A small network was trained on invented records. Each row is its activation on one of them, seen along a few directions.
Each row is followed by the record's values for the fields D, H, V.
Not every record has every field; a missing one is written missing.
Other fields move the rows too, some of them a lot.
[ 26  -5 -15  -5 -20  -1  -7  40 -28  -6  16 -42  -2 -13 -24  52 -20   9
   3 -17   7  17 -33   9] : {D: d1, H: missing, V: v2}
[ 31   4 -16  -7 -26  -6  -8  49 -27 -13  23 -38  -7 -19 -27  53 -23  10
  -3 -27   0  20 -34  20] : {D: d1, H: missing, V: missing}
[ -3   7   5  -2   1   4  -1  12 -10   3   5 -10   4  -2   0   0  -2   0
   0   0   0   3  -1  15] : {D: d2, H: missing, V: v1}
[-10  -3  -2   5  10  -2   4 -32  27  -1 -13  30  -7   2  13 -22  13  -7
  -1   7  -7  -9  17 -15] : {D: d1, H: h2, V: v2}
[ -9   5  10  -9  -1  -7  -5 -13   5  14  -8  13  -2  10  11 -17  13  -2
   1   8  -7  -2  14   1] : {D: d2, H: h10, V: v1}
[  9   7  -2 -14 -18 -17 -10   6   5   0  -1  12 -19  -5  -4  14   0  -1
  -2 -11 -14   8  -5   2] : {D: d1, H: h10, V: missing}
[-10   3   0  10  18   4   8 -29  35 -17  -5  43 -10  -7  11 -33   9  -8
  -5  -3  -9 -11  22  -4] : {D: d1, H: h6, V: missing}
[-11  12   8   0   6  -4  -5 -22  22   7  -8  35 -13   2  17 -27  22  -3
  -5  -1 -14  -8  27  11] : {D: d2, H: h9, V: missing}
[-23  -4  12  21  32  11   9 -44  35   1 -15  44  -1  10  21 -52  24  -3
  -2  14   0 -24  37  -5] : {D: d2, H: h11, V: v2}
[  0  -1  -3  -5  -6 -12  -3 -14  14   4 -11  19  -5   5   6  -5   6  -2
  -1   7  -4  -2   6 -14] : {D: d1, H: h4, V: v2}
[-12   0   5   0   8   0   4 -31  21  -5  -7  28  -1   4  11 -29   7 -10
  -1   5  -6  -7  15 -17] : {D: d1, H: h2, V: v1}
[-22   4  14   5  18   4   5 -37  21   8  -9  34   1  10  20 -45  20  -8
  -2  12  -5 -16  32  -3] : {D: d2, H: h2, V: v1}
[ 12   2  -5   2  -9  -1  -4  26 -20   6   9 -27   5  -2 -12  25  -4  10
   1  -2   7   6  -9  16] : {D: d2, H: missing, V: v2}
[-20  -1   9   9  20   4   4 -38  27  10 -17  36  -1  13  20 -41  25  -5
   0  17  -3 -17  31  -8] : {D: d2, H: h2, V: v2}
[ 20  -5 -10  -3 -16  -4  -6  32 -24  -4  13 -37   5  -6 -20  45 -21  10
   3 -10  10  15 -30   0] : {D: d1, H: missing, V: v2}
[-20   7   8  14  29   9   8 -38  37  -5 -10  51  -7  -1  22 -54  24  -7
  -5   6  -9 -19  41   9] : {D: d2, H: h6, V: missing}
[ 29  -2 -13  -8 -28  -2  -6  54 -44 -12  26 -58   5 -11 -27  56 -30   9
   1 -20  11  23 -44  12] : {D: d1, H: missing, V: v1}
[  0   0  -4  -3  -6 -11  -4 -11  13   3 -11  17  -8   4   4  -1   6  -3
   0   6  -6   1   3 -12] : {D: d1, H: h4, V: v2}
[  8   1  -4  -8 -10  -1   1  20 -14  -7  10 -22   7  -7 -10  21 -20   0
   0  -6   4  11 -23  -3] : {D: d1, H: missing, V: v1}
[-10  -1   4  13  19   5   7 -29  33 -17  -4  42 -11  -7   9 -32   7  -7
  -7  -5  -8 -14  21  -5] : {D: d1, H: h11, V: missing}
[ 23 -10 -12  -6 -16  -2  -3  40 -31  -6  14 -49   6  -5 -22  50 -25  10
   5 -11  13  18 -38  -2] : {D: d1, H: missing, V: v2}
[ -8   0   4  -5  -3  -5   1 -16   8   0  -9  13   1   5   6 -12   2  -7
   2   5  -4  -1   3 -19] : {D: d1, H: h4, V: v1}
[ -4   5   0  -1   2  -4   1 -22  26  -9  -4  36 -15  -6   7 -19   8  -8
  -6  -6 -14  -6  16  -3] : {D: d1, H: h2, V: missing}
[ 20   8  -7  -3 -14  -1  -7  37 -23  -1  17 -28  -5 -12 -14  30  -8  10
  -3 -18   0  11 -14  33] : {D: d2, H: missing, V: missing}
[-19   5   9  10  24   7   5 -35  35  -3  -9  50  -9   0  19 -50  23  -7
  -7   4 -10 -19  38   9] : {D: d2, H: h3, V: missing}
[-11   2   4  -1   6  -3  -2 -22  15  14 -16  24  -7   7  14 -20  20  -4
   2  12  -7  -9  22   0] : {D: d2, H: h4, V: v2}
[-20  -4   5  10  22   9  12 -34  25 -11  -9  33   3   5  15 -38   8 -11
   2  10   1 -12  18 -21] : {D: d1, H: h6, V: v1}
[-17   2   3   4  10   6   6 -29  24  -8 -13  33  -4   2  11 -34   9 -13
   0   7  -7  -8  14 -15] : {D: d1, H: h5, V: v1}
[-26   3  14  14  31  12  11 -44  29   0 -13  41   6   9  23 -58  21  -6
  -1  12  -2 -21  38  -6] : {D: d2, H: h6, V: v1}
[ 20  -6  -9  -4 -17  -4  -5  34 -25  -5  12 -38   4  -7 -20  44 -20   9
   2 -10   7  12 -30   1] : {D: d1, H: missing, V: v2}
[ 12  -2  -9  -4  -8   0  -2  19  -7  -5   4 -16  -4 -11 -13  28 -13   2
   3  -8   0   9 -17   2] : {D: d1, H: missing, V: v2}
[-10   0   7  -2   2  -4  -1 -21  10   0  -5  17   1   7   9 -13   3  -5
  -1   3  -3  -2   6 -19] : {D: d1, H: h9, V: v1}
[ -8   1   0   7  13   3   5 -26  32 -15  -5  42 -12  -7   8 -30   8  -8
  -7  -5 -10 -10  19  -4] : {D: d1, H: h3, V: missing}
[ 23   6 -12  -7 -19  -6  -6  37 -15 -14  17 -22  -9 -19 -20  38 -20   6
  -4 -23  -5  16 -25  17] : {D: d1, H: missing, V: missing}
[ 18  -3 -13  -4 -16  -5  -3  31 -16  -6  10 -29  -1 -12 -17  40 -17   6
   1 -11   3  13 -25   4] : {D: d1, H: missing, V: v2}
[-18  -1   5  10  23   8  12 -37  28 -12  -8  38   2   3  15 -40   8 -11
  -2   9  -1 -14  22 -18] : {D: d1, H: h6, V: v1}
[-10  -2  -2   0   5  -2   3 -25  21   2 -11  27  -8   0  10 -15  11  -7
   0   7  -7  -9  13 -12] : {D: d1, H: h1, V: v2}
[ 17  -1  -3  -6 -13   2  -5  38 -36   1  18 -47  10  -3 -17  32 -17  10
   2 -11  11  15 -24  17] : {D: d2, H: missing, V: v1}
[  2   0  -1   2   0   1  -2  14  -9   7   1 -15   4   1  -3  10   0   5
   2   4   3   4  -4  10] : {D: d2, H: missing, V: v2}
[  2   5   5  -2   0   3  -1  15 -14   4   9 -17   7  -1  -3   5  -6   4
  -1  -3   3   3  -4  15] : {D: d2, H: missing, V: v1}
[ 20   7 -10  -8 -16  -6  -5  33 -10 -14  15 -16 -10 -19 -18  32 -18   4
  -4 -22  -7  14 -22  16] : {D: d1, H: missing, V: missing}
[ 19  -1  -5  -6 -17  -1  -4  33 -30  -7  15 -42   9  -6 -21  38 -25   8
   2 -15   8  16 -32  -1] : {D: d1, H: missing, V: v1}
[-17  -4   1  14  24   7  11 -36  33  -8 -11  37  -2   1  16 -33  13  -7
   0   9  -2 -15  22 -16] : {D: d1, H: h6, V: v2}
[  0   1   6 -12 -11 -10  -6  -5  -2   5  -6   1   0   7   0   5  -3  -1
   2  -1  -5   5  -5 -17] : {D: d1, H: h10, V: v1}
[ 22   8  -8  -3 -16  -1  -8  41 -26  -1  19 -33  -4 -13 -16  34  -9  11
  -3 -19   1  12 -17  34] : {D: d2, H: missing, V: missing}
[-17   1   6   4  14   0   1 -32  22  13 -15  33  -4   8  18 -31  23  -4
   0  14  -4 -14  30  -3] : {D: d2, H: h1, V: v2}
[  7   2  -2  -4  -8   2   0  19 -12 -10   9 -20   4  -9 -12  18 -18   1
   1 -11   1  10 -19   1] : {D: d1, H: missing, V: v1}
[-3  2  1  1  6  1  0  6  1  6 -3 -4  3  2  2  0  1  2  1  7  1  1  0  8] : {D: d2, H: missing, V: v2}
[-16   4   7   5  10  -3  -4 -27  20  13 -14  28  -6  11  18 -26  25  -1
   0  11  -6  -9  26  -2] : {D: d2, H: h9, V: v2}
[-13   0   4  -1   5   2   4 -27  17  -3  -9  26  -3   1   9 -25   7 -10
   0   4  -7  -8  14 -15] : {D: d1, H: h1, V: v1}
[-23   4  11   2  15   6   5 -35  20   8 -13  33  -1   7  19 -44  22  -9
   0  12  -7 -15  31  -2] : {D: d2, H: h1, V: v1}
[ 34   3 -17  -7 -28  -6  -9  52 -31 -13  25 -43  -7 -19 -29  57 -25  11
  -3 -29   2  21 -37  21] : {D: d1, H: missing, V: missing}
[-13  -7  -1  11  19   4   8 -35  33  -7 -13  36  -5   2  15 -32  12  -7
  -2   8  -3 -13  20 -16] : {D: d1, H: h3, V: v2}
[ 30   6 -10  -5 -23  -2 -10  54 -38  -2  25 -47  -4 -14 -24  48 -15  15
  -2 -26   5  17 -26  37] : {D: d2, H: missing, V: missing}
[-15  -6  -2  15  24   6  11 -37  35  -9 -13  37  -3   1  17 -35  13  -7
   0  10  -2 -14  22 -16] : {D: d1, H: h6, V: v2}
[ 25  -4  -7  -8 -22  -2  -6  46 -40  -8  23 -53   8  -8 -26  51 -30  10
   1 -18  12  20 -39   6] : {D: d1, H: missing, V: v1}
[-23  -1   8  17  32   8   9 -44  34   3 -15  43   2   9  24 -49  24  -4
   0  16   1 -20  38  -7] : {D: d2, H: h6, V: v2}
[ -3   2   4 -11 -11  -9  -6  -5   2   3  -5   6  -5   3   0   2   0  -3
   2  -1  -7   4  -3 -12] : {D: d1, H: h10, V: v1}

Which values does each new row have?
[ 22  -6 -13  -5 -20  -3  -4  39 -29  -5  14 -42   2 -10 -23  50 -23   9
   1 -13   9  16 -33   2] : {D: d1, H: missing, V: v2}
[ -1   3   4  -4   0   4   1  11 -12   3   6 -17  10  -1   0   4  -4   3
   1  -2   3   3  -4   7] : {D: d2, H: missing, V: v1}
[-24  -2   7  16  30   9  12 -41  33   3 -17  43   0   6  23 -49  23  -7
  -2  16  -2 -22  37  -6] : {D: d2, H: h6, V: v2}
[  5  13   1  -3  -1  -1  -2  17  -1  -1   6   1  -8 -11  -2   2  -1   3
  -5 -11  -9   2   3  29] : {D: d2, H: missing, V: missing}
[ 19   0  -8  -5 -17  -1  -2  32 -26  -8  14 -36   2  -9 -22  34 -23   2
   1 -10   3  15 -30   6] : {D: d1, H: missing, V: v1}
[  8  -1   1  -3  -7   4  -3  25 -27   2  14 -31   8  -2  -9  20 -10   5
   1  -5   8   6 -14  13] : {D: d2, H: missing, V: v1}
[ 26   7  -9  -4 -20  -1  -9  48 -32  -2  22 -40  -4 -13 -20  42 -12  13
  -3 -23   3  15 -22  35] : {D: d2, H: missing, V: missing}
[  6   1  -3   0  -4   1  -2  19 -13   6   4 -18   2  -5  -6  17  -4   5
  -1  -2   2   3  -6  15] : {D: d2, H: missing, V: v2}
[  3  -1  -2  -8 -12 -14  -9  -1   4   7  -8   7 -11   4  -1  11   5   1
   2   2  -7   6  -3 -10] : {D: d1, H: h10, V: v2}
[ -6  -8   0  -2   0  -7   2 -13   6   4 -14   9   2  13   6  -4   3  -3
   6  13   3  -1  -1 -27] : {D: d1, H: h4, V: v2}
[ -9   4   6  -5   1  -8  -4 -13  10  18 -11  15  -8   8  12  -9  17   0
   1   9  -7  -5  14   2] : {D: d2, H: h10, V: v2}
[-11  -4   0   5   8  -3   5 -30  21   0 -12  28  -1   7   9 -20  11  -6
   1  12  -2 -11  16 -23] : {D: d1, H: h2, V: v2}
[ 24  -8 -11  -5 -18  -4  -6  39 -32  -4  16 -46   7  -5 -24  52 -25  12
   4 -12  14  18 -36  -2] : {D: d1, H: missing, V: v2}
[ 11  11  -3  -3  -7  -1  -5  26 -10  -1  11 -12  -6 -12  -7  15  -4   6
  -4 -13  -5   6  -5  31] : {D: d2, H: missing, V: missing}
[ 21  -1  -9  -5 -19  -1  -3  36 -29  -8  16 -40   2  -9 -24  38 -25   4
   1 -12   4  16 -33   8] : {D: d1, H: missing, V: v1}
[  9   2  -3  -8 -10  -1   0  19 -11  -9  11 -20   5 -10 -10  21 -17   2
   0 -13  -1  10 -19  -1] : {D: d1, H: missing, V: v1}
[-17   1   7   5  11  -2  -2 -27  18  14 -15  26  -3  14  18 -26  23  -1
   1  13  -4  -9  24  -7] : {D: d2, H: h9, V: v2}
[ 24  -2  -9  -5 -20   0  -4  41 -33  -9  18 -45   3  -9 -27  43 -26   6
   0 -15   5  17 -34   9] : {D: d1, H: missing, V: v1}
[-14  -7  -1  14  23   5  10 -34  31  -8 -13  34   0   5  13 -31  10  -7
   1  12   2 -12  17 -21] : {D: d1, H: h6, V: v2}
[ 25  -4 -15  -5 -21  -5  -6  41 -26  -6  15 -41  -1 -13 -22  51 -21  10
   1 -15   6  17 -33   8] : {D: d1, H: missing, V: v2}
[-24  -3   6  17  32   9  11 -41  34   2 -17  40   2  11  23 -49  24  -6
   1  20   1 -19  34  -9] : {D: d2, H: h6, V: v2}
[ -5   3   3  -7  -5  -7  -1 -15   8   1  -7  18  -3   4   6 -10   2  -8
  -1   5  -7  -2   5 -14] : {D: d1, H: h4, V: v1}
[-26   1  11  11  26  10  11 -39  28  -1 -11  41   3   9  24 -56  21 -11
  -3  16  -2 -19  33  -5] : {D: d2, H: h3, V: v1}
[-18  -1   7   4  15   0   3 -33  20  13 -15  30  -1  11  18 -31  21  -5
   2  16  -2 -14  28  -8] : {D: d2, H: h1, V: v2}
[ 24   0 -11  -9 -24  -2  -5  44 -35  -8  23 -49   6 -11 -23  49 -27   9
   0 -19   9  20 -38   9] : {D: d1, H: missing, V: v1}
[ 19  -3  -8  -8 -18   0  -3  35 -29  -8  18 -43   8  -9 -19  41 -24   8
   2 -16   8  16 -32   0] : {D: d1, H: missing, V: v1}
[  3  -6  -1  -6  -1   1   6  12 -14  -7   4 -22  13   4  -7  13 -19   0
   6   1  10   9 -22 -18] : {D: d1, H: missing, V: v1}
[ 24   0  -7  -6 -22  -2  -6  39 -33  -8  19 -46   7 -10 -24  45 -26  10
   0 -20   7  18 -34   6] : {D: d1, H: missing, V: v1}
[ 14  10  -4  -3 -10  -1  -6  30 -15  -1  14 -18  -5 -12 -10  20  -5   7
  -4 -15  -3   8  -8  31] : {D: d2, H: missing, V: missing}
